 44 145 110 126 118 168  80 gives 44
150 121  51 176  88  72 gives 150
168  58  54 113 141 gives 168
170 132 176 198 127 124 163 gives 170
136  40 100  87 138 gives 136
 64 113 154 108 192 gives 64
205 128 177 111 gives 205
---
198 161 190  45  56 --> 198
157 124  64 117 113  78 166 --> 157
135 178 174 195  76 140  78 --> 135
 66 199 181  58  63 192 --> 66
115 114 122 139  59 --> 115
 56 124 110 120  90 146 142 --> 56
 60 218 148 209 --> 60
165 197 122 155 129 115 --> 165
106  63 139  90 146 153 194 --> 106
139  94 201  60 171 --> 139
---
169 121 111  66 187 179
 96  92  83 129 116 109
123 140 180 104 211 169
--> 129

137 178 170 137 158 167
137 132 136 121 125  61
109  90  68 104  89 172
--> 121

129 131  70 149  57 134
169 171 119 130 116 157
104 105 162  93 171 109
--> 130

100 129 194  72
102 129 169  77
 86 129 194  77
--> 129

110 180 133 132 138 138
172 121 116  87 109 165
142  71 146 217 163 135
--> 87

 97 136 139 103
135 126 150 188
133 159 195  56
--> 126

138 182 125 140 105 109
194 128 117 212  63 122
146 151 115 160 131 132
--> 212
---
 62 126 129 144 145 140
 94 169 128  72 134 111
117 132 155 183 168  75
>> 111

187  74  65 142  70
 39  55 175 116 203
 58 159  46  92 200
>> 203

192 135 131  87 178
203 177  64 199 108
167 198 120 182 164
>> 108

 98 127 190 123 125 101 121
133 127 126 129 129 132 130
140 131  43 134 128 125 139
>> 130

108 131 104  91
132 187  61  91
195 169 113 149
>> 91

102  91  82 136 131  47 164
151 143 176 116 117 190 110
103 107  75 142 121  63 141
>> 110
---
[215, 118, 93, 209]	209
[[167, 178, 211, 156, 170, 139], [179, 174, 185, 148, 144, 66]]	156
[113, 134, 127, 177, 41, 122]	177
[95, 202, 119, 127, 129]	127
[75, 41, 178, 138]	138
[[97, 199, 182, 171, 68], [136, 195, 197, 97, 132], [120, 94, 135, 97, 128]]	171
[198, 142, 79, 57]	57
---
157 154 106  46 142  65 result: 106
154 164 194 119 112 211 result: 194
 59  55  98 127 162 176 result: 98
 58 102 126 135  64 136 result: 126
187 121 179 200 162 182 result: 179
163  37  43  56 177 127 result: 43
---
130  208  162  152 -> 162
193  171  153  189  137  156 -> 153
 54   90  143  185 -> 143
165  174  122   68   46   65 -> 122
117  121  104   59  124 -> 104
214  116  125  160   95  181  151 -> 125
184  198   81   77  123  181 -> 81
---
[[152 143 171  79  92 173]
 [ 98  91 100 176 167  57]] -> 92

[[104 181 115 211 108]
 [111 180 124 216 100]] -> 211

[[170  72 183 188]
 [ 58 192  62  63]] -> 183

[[163  97 161 165 166]
 [200 105 192 194 183]] -> 165

[[116 148  92 190]
 [ 54 199 169 212]] -> 92

[[111 140 132 142 103 149]
 [138 150 159 192  76 183]] -> 103
---
[ 49 133  79 184]: 49, 184

[[211 140 129  76  88 197]
 [152  90  54 120 203 181]
 [165  95  55 117 192 192]]: 211, 192

[[140 137  88  78  64 166]
 [ 91 149 137 123 132 136]
 [ 89 119 154 149 100  89]]: 140, 89

[[159 186  53  75 153]
 [134 142 113 135 127]]: 159, 127

[[125  97 180  86 151 171]
 [116 135  62 136 112  91]
 [ 85 188 122  99  87 122]]: 125, 122

[[ 64 123 128 141 142]
 [157 114 131 107 103]]: 64, 103

[124 180 105 193]: 124, 193
---
120 215  83 168  77
 90 208 143 118 113
Answer: 143

197 206 159  62 174 108 Answer: 62

 83 124 115 214 111 147 Answer: 214

118 187 182  47 Answer: 187

104 128  90 122 162
 44 181 128 128 186
112 164 111 154  64
Answer: 111

106 126 202 157
115 131 149 136
Answer: 131

 83 153 117 106 124  53 Answer: 106
---
[[116 113  86 107 132  79  98  77]
 [160 158 107 154 146 101 144 105]
 [107 110 159 115  77 131 133 147]
 [127 126 123 124 138 121 122 119]
 [191 196 166 205  72 144 216 176]
 [169 172 157 177  94 140 185 161]] => 147

[[148 133 151 140 106  98 111 104 131 117 145 174 143 138]
 [148 160 197  94  97 170 135 126 134 147 134 160 147  75]
 [161 159  99 151 122 171 139  99 119 142 125 184 113 103]
 [108 121  54 190 137 134 100 123 132 115 150  57 115 147]
 [161 121 107 141 108 114 137  96 141 124 122  79 167 124]
 [ 84 122  55 141 147 120 115 111 110 125 140 134 121 124]
 [162 135 125 144  92 100 103 143 140 103 136 149 144 206]
 [170 133 121 161 102 118 100 128 107 120 143 143 139 114]
 [ 96 153  85 170 155 118 122 139 149 106 160 171  97 201]
 [187 128 116 140 114  93 153 130 122 131 102 121 114 138]
 [165  78 158 179 109  89  98 110 117 106 156  69 194 142]] => 103

[[122 159 123 157 144 108 133 118]
 [194 168 131 175 156  84 134 105]
 [143 141 125 137 123 131 127 131]
 [120 146 124 148 156 125 137 127]
 [121 168 124 168 144  94 133 109]
 [115 106 124 112 154 173 136 154]
 [122 173 122 161 110  95 124 110]] => 131

[[153 159 143 104 121  92  85  82]
 [133 156 159 125 159 150 131 100]
 [101 126 108 143 104 172 164 147]
 [114 154 130 119 105 145 117  92]
 [143 109 135 133 159 114 134 149]
 [107  88 130 158 178 171 189 179]
 [155 117  87 124  84  64 103 164]
 [152 157 170 110 167 114  96  79]] => 147

[[202  71 148 137  80 168]
 [194  72 174 126 127 168]
 [139 122 170 142 149 140]
 [125 138 134 126 174 130]
 [ 90 187 134 170 124 102]
 [114 162  98 133 131 115]] => 140

[[152 124 137 152 139 138 137 125 121]
 [ 69 144 123 125 133 142 135 124 132]
 [194 132 133 121 122 136 133 126 137]
 [ 37 137 123 126 125 135 134 126 131]
 [156 140 122 123 144 134 124 127 127]
 [133 141 125 102 124 123 126 134 135]
 [184  95 120 129 136 144 131 124 135]] => 137

[[122  81 139 138 137 146  98 143 126 127 162 130 125 178 136]
 [128 101 156 174 144 129 139 149 136 115 129 110 123 114 104]
 [129 168 149 143 119 183 106  94 117 153  76 112 152 160 107]
 [134 130 159 117 140 137 128  71 126 121 112 143 124 115 147]
 [141 149 126 153 132 146 124 137 102 128 132 117 121 126 127]
 [ 52 138 141 151 153 115 140  99 101 140 146 118 152 159 134]
 [136 131 120  78 121 146 124 148  57 135 131 115 163 116 127]
 [125 111 141 103 121 108 131 152 130 103 139 132 161 128 108]] => 107

[[ 97  87 133 123 122 184 116 152 138 152 112 169  77]
 [143 124 171 109  92 126  99 100 121  79 186 115 152]
 [101  83 106 130 151 124 165 126  93 183 134 148 130]
 [129 150 165 167 162  95  99  89 160 126 136 121 165]
 [163  58 106 161 133 112 150 127 131 135 109  99 146]
 [121 102 100 137 169 104 143 137 126 190  93 152  95]
 [125 186 159 131 133  80 111 152 159  99 121 138 123]] => 130

[[116 150 108 179 128 172 123 184 147  74 149 153 162]
 [131 153 108 171 137 181 127 179 131  69 149 153 156]
 [118 149 108 179 130 173 126 185 140  71 150 150 159]
 [118 149 108 179 130 173 126 185 140  71 150 150 160]
 [134 153 108 170 139 184 128 178 127  68 148 153 154]
 [112 142 109 184 131 168 132 193 129  68 152 142 157]
 [113 149 108 181 126 170 122 186 149  74 150 152 163]
 [115 149 108 180 128 171 124 185 146  74 149 152 162]
 [140 121 132 213 122 176 135 174 147  79 128 159 147]
 [126 150 108 175 136 178 129 183 129  68 149 150 156]
 [120 146 109 179 134 174 131 188 127  68 151 145 155]] => 159
